Each row below holds a small network's activations on one input, seen along a few directions.
Each table varies a few parts of the input and shows all the possible inputs, shuffled.
A made-up example of a description, with smaller parts first: one of 6 places along a line, together with either a single point or one of 11 places along a line or (one of 3 separate values, together with one of 8 places around a ring).
Shared parts are said once, and a part with two or three values counts as separate values.

Table:
r1: [-224 -248 -412 -365 350 138 -390 478 -293 331 -257 -53 -539 336]
r2: [30 -90 9 -165 225 -187 -256 248 -280 53 -185 -342 -366 -169]
r3: [319 182 235 101 -329 -264 375 -322 -181 -171 1 214 215 47]
r4: [-171 -293 -70 349 57 501 254 447 659 -287 284 41 -36 -605]
r5: [-70 -674 -419 210 308 350 -374 592 382 482 320 126 -858 -138]
r6: [-104 310 58 197 -245 51 41 -366 -135 -5 275 -86 422 86]
r7: [-67 -126 -57 -161 309 -179 -286 513 -435 441 -85 -306 -797 245]
r8: [67 -398 -345 -228 396 -230 -323 517 -174 387 -369 61 -486 432]
r9: [26 -161 -39 -97 54 -135 258 381 163 -367 -403 -131 388 15]
r10: [-345 -65 -218 -164 194 -70 -483 235 -211 97 -106 -226 -185 -132]
r11: [212 495 553 194 -441 -72 140 -855 -52 38 218 -50 271 147]
r12: [-340 205 -33 -60 -43 59 26 408 6 -178 -47 -335 295 -220]
r13: [152 -8 107 -113 -97 -279 286 445 23 -501 -224 -155 93 -113]
r14: [-342 -125 -350 -202 318 -90 -519 527 -307 455 91 -257 -577 328]
r15: [177 -284 -231 -278 218 -434 -224 579 -299 324 -174 -9 -733 266]
r16: [-132 604 303 170 -434 50 -49 -870 21 138 298 122 474 102]
r17: [252 325 287 215 -229 -54 270 -352 -237 -16 133 -164 194 2]
r18: [138 -300 -73 -251 120 -416 -203 288 -189 -159 -276 -47 -343 -53]
r19: [46 63 256 564 -307 477 185 -811 708 -2 704 457 180 -252]
r20: [39 -175 79 563 -196 519 273 -280 490 33 536 383 135 -401]
r21: [-186 -184 -225 -389 364 84 -314 288 -128 -71 -236 -86 -38 15]
r22: [-80 -573 -247 197 290 370 -275 335 465 64 292 146 -430 -512]
r23: [305 443 425 79 -486 -308 312 -851 7 -116 102 333 261 124]
r24: [-212 92 -122 -218 76 221 206 386 59 -386 -270 -211 353 -120]
r25: [-73 192 216 -63 9 -77 335 397 -110 -249 -119 -455 72 -254]
r26: [51 -347 -253 -239 333 -250 -211 215 -58 -29 -461 26 -82 18]
r27: [249 90 51 86 -101 -115 361 -389 -23 -70 -122 245 512 167]
r28: [21 452 209 -19 -300 201 136 -901 93 -95 142 208 563 255]
r29: [239 376 234 102 -233 -150 274 -941 162 -81 -18 364 522 275]
r30: [22 223 72 -15 -178 290 173 -342 -126 -62 -43 185 519 111]
What do these inputs look like to the network?
> one of 5 places along a line, together with either a single point or one of 5 places around a ring
Changing only the place on the line of 5 turns r13 into r18. The same change can be made to r9. Which row results?
> r26
Start at r1 and move only the place on the line of 5, one step at a time. The first step leads to r21. Which rows follow, in order?
> r24, r30, r28
Which other rows agree with r3 in the place on the line of 5? List them by row number.
> r6, r17, r20, r27, r30

Table:
r31: [-17 349 251 275 -303 54 49 -827 29 244 371 167 177 207]
r32: [-358 40 -206 -103 203 62 -483 163 -204 413 166 -202 -314 283]
r33: [139 -111 -22 -179 80 -168 256 24 -16 -251 -435 105 389 99]
r34: [179 516 349 12 -377 -150 113 -763 -252 -111 90 -8 420 182]
r35: [15 -321 -133 69 32 114 172 169 369 -234 -186 268 206 -255]
r36: [56 -388 -86 193 121 94 13 315 151 153 259 133 -588 -223]
r37: [-375 -137 -256 55 222 441 -363 368 78 273 261 -178 -254 -199]
r38: [121 -322 -39 88 63 -92 147 559 244 -237 -44 -68 -264 -355]
r39: [286 -13 106 -262 70 -493 -84 144 -332 55 -252 -84 -407 199]
r40: [-26 238 237 286 -288 217 375 -355 375 -432 319 27 526 -367]
r41: [-220 202 -138 -371 95 -95 -362 189 -485 89 -216 -360 -118 249]
r42: [236 -42 78 -164 61 -362 241 470 -163 -223 -317 -178 -103 -11]
r43: [124 511 334 27 -342 -51 473 -419 -43 -388 39 -105 674 -8]
r44: [70 -421 -151 208 50 334 -86 -55 296 144 126 404 -63 -123]
r45: [214 7 22 -249 17 -297 -118 -206 -181 70 -375 253 83 322]
r46: [-418 -74 -284 -86 197 236 -74 551 156 -118 -55 -349 8 -328]
r47: [122 -171 -137 74 58 2 -202 -290 5 283 -44 395 -155 353]
r48: [-241 203 -128 -297 209 -1 -75 472 -250 -149 -325 -466 189 30]
r49: [-25 186 228 364 -245 405 178 -590 354 46 561 175 221 -254]
r50: [119 -253 -24 60 77 -252 -170 80 -131 374 55 72 -627 200]
Changing only one part turns r40 into r31. The same change can be made to r46. Which row results?
> r32
What do these inputs look like to the network?
> one of 4 places along a line, together with one of 5 places around a ring

Table:
r51: [-54 -21 -1 -414 385 -45 -154 215 -257 -38 -350 -180 192 -36]
r52: [221 402 406 114 -374 -230 350 -591 140 -211 33 54 536 -187]
r53: [163 21 58 194 -211 171 269 -724 -52 41 237 347 416 176]
r54: [-208 -264 -85 228 -8 -1 -277 274 -36 180 234 -172 -72 -294]
r55: [13 -230 -81 -88 -89 29 227 322 306 -223 -46 303 -194 -56]
r56: [81 -277 107 138 -19 2 168 314 -98 48 180 104 -444 -171]
r57: [35 79 31 -99 -126 -229 -55 -39 -186 89 34 215 -441 347]
r58: [-427 761 -4 60 -176 785 161 -145 60 -181 618 -383 229 -163]
r59: [86 119 -88 -166 -17 -120 -245 -250 -150 185 -104 38 -447 167]
r60: [-8 108 -47 71 -9 -242 -97 11 -70 336 66 -85 -240 471]
r61: [-7 -281 80 35 390 127 -272 94 -50 146 141 -122 -254 -289]
r62: [-194 7 -201 -199 2 -147 -220 419 -272 -58 -232 -274 366 19]
r63: [-218 73 -180 -11 -107 -218 -528 -69 -118 162 130 -99 -83 238]
r64: [-85 -193 -163 211 110 32 204 285 408 -48 -67 33 -61 98]
r65: [33 -29 225 232 -175 542 117 -631 62 212 -55 352 488 437]
r66: [135 462 652 134 -443 -360 419 -670 98 -452 28 -232 438 -169]
r67: [210 -215 -4 42 92 126 -57 137 -44 159 55 -90 -426 -327]
r68: [-50 6 -81 -36 153 -175 245 393 -244 45 -318 -265 128 239]
r69: [-79 76 34 -259 229 -119 -474 -202 -105 244 4 19 -208 171]
r70: [400 242 12 409 -164 -46 168 -587 127 -277 199 540 408 -168]
r71: [147 29 -140 -357 100 -45 35 233 -308 -86 -415 -165 -8 -35]
r72: [-293 -211 -292 32 -33 23 -209 256 377 -134 26 14 166 -154]
r73: [69 -30 -12 -289 -23 -150 241 420 -356 -180 -297 6 -29 122]
r74: [-114 -214 -67 -212 324 139 -167 109 401 -71 -99 111 21 -207]
r75: [58 -258 29 388 142 17 113 311 -11 213 175 -202 -302 -7]
r76: [84 -162 -188 -157 48 133 38 116 377 -100 -178 134 -178 -223]
What do these inputs look like to the network?
> either a single point or one of 5 places along a line or (one of 4 separate values, together with one of 5 places around a ring)
Start at r65 and move only the place on the line of 5, one step at a time. The first step leads to r53. Which rows follow, in order?
> r70, r52, r66

Table:
r77: [-66 312 50 219 -193 372 240 -412 222 -234 248 54 545 -276]
r78: [-311 -275 -330 -163 366 267 -247 636 89 19 -77 -208 -197 -165]
r79: [-129 286 169 284 -280 289 22 -506 219 -38 434 -20 280 -218]
r80: [-1 149 -74 -638 194 -650 -266 414 -801 91 -727 -427 -129 518]
r81: [-83 -356 -223 23 243 -5 -437 219 -80 534 156 118 -641 283]
r82: [420 -56 260 219 -285 -115 407 -498 288 -234 -27 429 265 -127]
r83: [-175 -385 -224 -58 240 60 -22 817 124 -103 -79 -156 -269 -152]
r84: [115 186 245 335 -282 191 25 -847 153 304 402 315 102 224]
r85: [254 -559 -140 -100 381 -249 9 527 101 46 -309 151 -493 -86]
r86: [-294 -228 -299 -94 246 160 -418 535 -20 162 167 -198 -517 -195]
r87: [204 731 362 -305 -355 -523 207 -648 -564 -178 -423 -172 604 441]
r88: [67 197 204 277 -276 203 479 -237 269 -368 234 115 452 -247]
Changing only one part turns r82 into r85. The same change can be made to r79. Which row results?
> r86
What do these inputs look like to the network?
> one of 2 separate values, together with either a single point or one of 5 places along a line
Change only the choice among 2 separate values in r81. List by row number the other rows that result.
> r84
